A small network was shown many inputs. Here are its activations along a few directions, one row for each input.
Each table varies a few parts of the input and shows all the possible inputs, shuffled.
Descriptions start from the smaller parts, as in this example, which fits no table here: ring(5) and (point or ring(11) or (values(3) and line(4))).
Shared parts are said once, and a part with two or three values counts as separate values.
In the rows, 128 means zero.

Other details of the inputs shift rows strongly along three fixed directions, in all tables alike. That doesn't count.

A family of inputs:
row 1: [122 173  98 183  81 159  97 216 228  95  88 204 152 136]
row 2: [167 115 146  94 170 136 160  67  71 140 148  71  87 136]
row 3: [162  81  74 159 151  80 107 124  97 193 128 132 112 101]
row 4: [180 114  81 158 172  80 132 172  88 167 152 123 111 144]
row 5: [ 84 145  64 119 140  61 112 185 143  99 151 152 140  89]
row 6: [ 69 131  69 123 127  72  85 160 135 133 126 154 136  63]
row 7: [ 73 154 151  69 158 119 149 138 121  86 145 103 148 134]
row 8: [232 149 168  95 139 163 120  74 148  92  93 142 122 184]
row 9: [ 77 153 151  74 143 136 156 139 111  88 149  95 140 109]
row 10: [194 125 164 148  93 219 144  78 166 131  88 131  99 173]
row 11: [155  98 129  84 163 113 143  36  81 131 135  86  94 145]
row 12: [157  94 130  81 168  94 152  42  91 123 138  91 102 166]
row 13: [ 26 130 148 124 136 157 141 112 124 123 107  99 125 142]
row 14: [ 84 160  99 145 146 106 103 217 105 136 131 136 128  65]
row 15: [238 130 114 174 103 164  91 168 149 161 102 189 117 109]
row 16: [173 119  83 163 178  92 105 151  71 174 127 121  97 122]
row 17: [175 116  85 161 182  71 114 159  81 165 129 127 106 143]
row 18: [135 157 196  93  76 210 127 165 176  93 102 169 175 123]
row 19: [ 66 159 153  75 162 131 121 117 104  93 121 102 134 112]
row 20: [ 61 105 159  78 113 137 162 129 122 130 145 105 162  99]
row 21: [ 37 123 146 123 117 162 176 135 132 117 134  92 131 139]
row 22: [ 36 153 163 134 122 140 137  99 110 116 128 106 141 128]
row 23: [170  88  85 163 161  86 134 168  95 185 155 136 121 139]
row 24: [ 59 145  98 190 116 107  96 190 131 129 148 123 119  76]
row 25: [153  70 153  99 138 137 164  60  85 180 141  84 110 124]
row 26: [137 109 155 153 129 146 175  50  78 163 155  76  94 151]
row 27: [165  86  59 140 150  49 113 111 114 166 140 139 106 123]
row 28: [155 188  93 131  80 140  68 186 200  74  97 207 137  59]
row 29: [ 43 147 161 129 117 127 166 120 127 108 153 107 154 150]
row 30: [126 148 188  83  84 171 101 127 202  87  73 181 185 132]
row 31: [ 63 157  88 191 103 102 133 192 131 128 157 140 141  88]
row 32: [ 38 146 165 131 129 119 149 103 117 109 132 108 147 151]
row 33: [ 48 131 166 130 107 147 150 134 125 102 159  83 141 127]
row 34: [234 127 112 171 122 134  84 164 157 148  91 198 134 148]
row 35: [ 27 129 150 122 139 139 149 122 138 111 107 107 134 162]
row 36: [172  86  55 137 141  56 130 124 122 168 163 135 113 123]
row 37: [235 129 151  87  94 174 145  68 158  91 121 139 119 150]
row 38: [222 117 160  87  81 179 127  53 164 126 108 145 115 132]
row 39: [125 165 198  96  94 206  90 146 173  95  72 178 172 123]
row 40: [227 112 153  86  76 174 144  65 169 118 122 144 129 146]
row 41: [134  94 157 149 147 137 137  50  82 151 143  65  96 171]
row 42: [156  99  81 202 142  80 125 145 114 160 169 110 103 156]
row 43: [237 113  95 158  98 125 102 155 184 151 112 194 145 133]
row 44: [ 74 144 168  83 139 146 159 157  96 111 143  92 147 118]
row 45: [ 54 144  96 187 131  78  86 190 142 114 134 138 137 114]
Description of these inputs: ring(5) and (values(3) or ring(6)).
Changing only the ring(5) part turns row 11 into row 28. The same change can be made to row 6. Which row results?
> row 38
Changing only the ring(5) part turns row 25 into row 20. The same change can be made to row 2. Which row results?
> row 9
Change only the ring(6) part in row 17. List by row number the other rows that result.
> row 8, row 12, row 27, row 30, row 34
List by row number the other rows that have the ring(5) part in common with row 7.
> row 1, row 4, row 5, row 23, row 29, row 36, row 42, row 43

A family of inputs:
row 46: [122 119  83 186 147  98 133 163 100 162 150 118 107 122]
row 47: [123  87 125 100 165  97 163  90  78 154 160  77 109 141]
row 48: [ 22 160 136  90 122 118 115 168 147  85 127 131 159  83]
row 49: [117  83 124  99 163 101 160  84  74 157 155  77 108 132]
row 50: [133 111  73 147 153  80 115 149 104 153 142 127 109  99]
row 51: [191 119 162  96 129 162 136  74 126 121 113 119 117 159]
row 52: [209 136 112 136 110 135 104 140 157 131 108 175 131 124]
row 53: [120 106  80 180 140  90 126 151 106 166 149 121 110 115]
row 54: [212 142 113 138 116 137 102 141 155 128 105 174 129 127]
row 55: [197 112  87 195 119 125 126 133 128 165 134 140 100 137]
row 56: [209 140 110 140 110 137  98 129 157 128 104 173 124 121]
row 57: [ 43 140 107 154 141  96 113 179 116 129 137 123 137 100]
row 58: [200 144 122 177 104 155 101 140 160 129 104 164 121 145]
row 59: [ 51 155 136 134 103 135 107 177 161 104 118 150 160  99]
row 60: [ 61 132  98 117 142  90 117 183 121 124 139 132 142  83]
row 61: [189 120 161  97 128 157 139  72 129 118 119 114 117 162]
row 62: [133 119  75 148 156  73 117 150  99 149 146 128 113 104]
row 63: [150  85 145  90 155 120 166  54  78 158 147  82 109 150]
row 64: [134 108  75 142 154  79 120 158 102 161 144 132 115 101]
row 65: [106 143 199 104 100 196 153  84 144 100 115 108 137 156]
row 66: [133 116  72 148 149  74 117 145 107 147 150 129 111 103]
row 67: [125 167 139 145  97 157 103 152 181  93  96 168 146 136]
row 68: [120 134 184  67 109 168 142  87 149  93 117 116 146 142]
row 69: [ 27 118 161 108 153 126 169 117  83 131 154  68 132 136]
row 70: [196 113  89 192 126 118 113 129 126 163 128 141 100 138]
row 71: [ 53 138 182  56 126 141 151 112 126  94 131 107 160 121]
row 72: [202 141 123 175 105 155 105 146 161 131 107 166 125 148]
row 73: [121 136 184  66 108 166 143  84 147  91 121 120 148 142]
row 74: [122 107  83 178 144  89 128 159 104 166 149 122 113 120]
row 75: [ 41 135 105 153 135  96 113 173 121 131 138 125 137  95]
row 76: [183 124 175 134 115 185 153  70 126 129 118 107 111 179]
row 77: [191 117 165  91 131 162 140  78 125 128 114 122 122 159]
row 78: [100  88 127 131 161 105 168  72  79 158 153  72 101 160]
row 79: [ 78 140 202  47 128 171 148  85 125  92 114 102 148 138]
row 80: [209 116  81 158 134  99 110 125 124 152 130 149 105 122]
row 81: [210 135 109 141 105 133 103 132 161 125 112 172 128 123]
row 82: [ 50 159 130 132 108 129 117 179 166  98 117 153 160 112]
row 83: [129 161 147 147  87 169 111 165 179 103 105 166 151 126]
row 84: [126 160 143 148  83 169 109 157 181 103 105 165 148 121]
row 85: [196 107  79 187 126 109 121 125 134 162 128 146 103 147]
row 86: [190 122 164  94 128 158 139  69 122 125 113 122 121 157]
row 87: [184  81 146 138 144 136 159  67  93 168 142  91 102 179]
row 88: [ 62 143 100 119 145  84 117 180 118 119 141 134 145  86]
row 89: [194  92 133 111 156 122 154  72  94 151 143  93 101 165]
row 90: [127 164 140 143  98 158 108 158 182  95  98 170 151 139]
row 91: [139 168 135 114 102 145  98 153 173  86 106 169 149 114]
row 92: [ 57 138  97 119 143  90 110 172 119 126 134 134 136  77]
row 93: [104  88 136 135 155 120 180  90  70 166 164  65 103 154]
row 94: [136 155 135 109  98 152  99 154 175 101 100 173 151 103]
row 95: [ 41 140 103 159 132 103 122 176 120 130 142 122 132  93]
row 96: [140 161 138 111 107 153 100 163 172  93 100 169 152 112]
row 97: [122 111  85 178 153  87 121 160 100 163 146 122 114 124]
row 98: [127 137 186  66 111 166 145  90 146  92 121 122 149 147]
row 99: [ 36 145 192  95 123 165 154 110 120  99 128  91 146 139]
row 100: [ 47 120 149  75 158 105 158 113  89 117 156  82 138 123]
Describe the family of inputs behind these rows.
> ring(5) and (point or line(4) or ring(6))
Changing only the ring(5) part turns row 98 into row 100. The same change can be made to row 71. Which row results?
> row 88
Change only the ring(6) part in row 68. List by row number the other rows that result.
> row 49, row 63, row 73, row 81, row 94
Change only the line(4) part in row 95. List by row number the other rows that result.
> row 65, row 70, row 75
Change only the line(4) part in row 83. List by row number the other rows that result.
> row 74, row 87, row 93

A family of inputs:
row 101: [ 94 161 118 103 119 104 114 145 160  79 131 149 152 106]
row 102: [ 93 139 207  87 140 189 172  78 101 111 113  93 133 173]
row 103: [ 92 168 206 107 100 204 133 150 149  79 112 124 159 138]
row 104: [ 21 156 173 101 106 140 117 138 164  71 113 135 170 138]
row 105: [ 56 144 167  59 118 135 141  81 126  81 134 107 138 104]
row 106: [ 34 131  54 183 137  65  82 191 122 143 139 140 129  70]
row 107: [210 166 163  98 124 170 114  95 142  90 107 143 123 156]
row 108: [228 110  62 157 123 100 100 172 164 148 117 184 125 119]
row 109: [205  98 112 169 171 123 155 102  72 187 151  83  78 169]
row 110: [216  68  89 184 147 111 158  67  90 206 159  86  73 146]
row 111: [182  79  88 142 157  65 146 113  85 183 161 116 116 136]
row 112: [ 69 158 154 130 140 137 121 160 125 106 113 120 138 129]
row 113: [195 156 202  86 112 186 122 114 143 105  95 152 157 148]
row 114: [225 130  79 154  94 138  72 168 190 135  97 213 127  87]
row 115: [165 115 199 109  86 199 165  72 154 104 133 117 137 185]
row 116: [ 24 126  75 104 156  55 127 181 110 122 157 114 140  84]
row 117: [129 163  68 193  98 115  98 210 188 116 106 201 152 107]
row 118: [ 66  86 149  60 204 105 173 103  38 156 159  51 114 132]
row 119: [158  66  92 178 142 105 158  92  74 192 176  82  89 129]
row 120: [152 160 146 138  71 168 117 149 198 103 106 168 142 146]
row 121: [ 15 158 162 103  91 169 136 136 156  91 109 140 161 102]
row 122: [228  97 123 129 113 130 127  84 119 170 130 141 116 131]
row 123: [174 109 160 130 105 163 138  56 139 139 111 115 108 161]
row 124: [215 168 100 206 118 137  56 184 172 117  84 201 125 135]
row 125: [ 30 116  71 105 151  62 125 161  95 142 156 103 121  64]
row 126: [133 106 178  60 174 137 170  65  66 124 131  56 112 161]
row 127: [ 44 120  56 178 159  43 120 188 113 154 158 120 123 101]
Describe the family of inputs behind these rows.
> values(3) and (line(4) or line(5))
Changing only the values(3) part turns row 104 into row 106. The same change can be made to row 120. Which row results?
> row 110
List by row number the other rows that have the values(3) part in common with row 107.
> row 102, row 103, row 109, row 112, row 113, row 118, row 124, row 126

A family of inputs:
row 128: [178  86 128 129 125 125 156  75 127 146 141 115 113 170]
row 129: [180 142 121 163 102 142 114 143 181 117 109 170 133 157]
row 130: [111 160 102 169 133 113  99 171 127 116 126 144 122 112]
row 131: [183  99 137 156 124 155 137 105 105 172 125 116 105 136]
row 132: [205 115 116 117 140 122 144 102 110 139 139 121 111 138]
row 133: [177  89 112 142 124 123 133  84 130 157 126 131 115 156]
row 134: [ 97 159 182  67  79 166 121 137 194  71 108 161 179 119]
row 135: [170 147 122 168 100 150  96 128 174 120  92 166 123 137]
row 136: [195 108 125 127 159 128 124 110 105 153 118 125 112 159]
row 137: [171 137 124 143  88 156 115 104 168 110 114 154 120 132]
row 138: [130 157  78 143 128 101  94 184 138 120 128 165 125  71]
row 139: [109 157  76 185 115 104  97 175 151 123 126 157 117 103]
row 140: [103 125 184  97 144 152 145  87 109 120 117 102 139 172]
row 141: [ 24 117 137 115 151 103 147 121 107 136 139  93 138 134]
row 142: [194 155 137 126 124 156 115 140 150 102 113 147 129 143]
row 143: [112 157  94 179 134 104  82 184 137 125 110 161 130 102]
row 144: [107 132  73 170 108  97  91 167 154 131 117 164 127  87]
row 145: [193  97 135  99 149 129 140  82 103 154 124 122 117 150]
row 146: [176 131 136 120  98 148 102 108 166 121 104 159 134 115]
row 147: [119 121  99 159 166  89 141 136  85 143 157  97 110 140]
row 148: [188 109 132 159 118 157 143 109 104 164 138 113  98 136]
row 149: [113  95  92 169 149  94 148 174  90 180 163 112 118 112]
row 150: [ 26 119 142 118 142 122 170 153  86 140 168  76 138 103]
row 151: [ 95 165 189 100 112 166 127 139 161  77 107 141 164 156]
row 152: [ 35 153 145  91 157 122 132 147  98 102 140  95 133 102]
row 153: [101 130 169 107 124 153 167  79 128 107 136  90 129 168]
row 154: [186 102 129 115 126 131 142  62 114 146 144 108 102 136]
row 155: [ 46 120 139  70 158  96 157 141  93 120 152  98 145 109]
row 156: [109 138 187  68 140 157 148 115 124  97 121 108 146 158]
row 157: [ 95  92 106 154 150 104 144 153  81 185 151 105 122 113]
row 158: [120 139  89 134 111  98 113 165 149 118 143 149 139  90]
row 159: [112  98  81 150 138  83 151 117 103 148 163 102 109 125]
row 160: [ 90 156 182  67  81 171 109 129 191  81  95 165 180 114]
row 161: [117 122 176  66 139 151 145  76 108 118 117 103 130 128]
row 162: [114 151 104 140 145 113  90 177 129 121 110 149 129  96]
Changing only one part turns row 151 into row 147. The same change can be made to row 155. Which row results?
> row 132
Describe the family of inputs behind these rows.
> ring(5) and (point or ring(6))
Start at row 131 and move only the ring(5) part, one step at a time. The first step leads to row 157. Which rows follow, in order?
> row 149, row 150, row 148
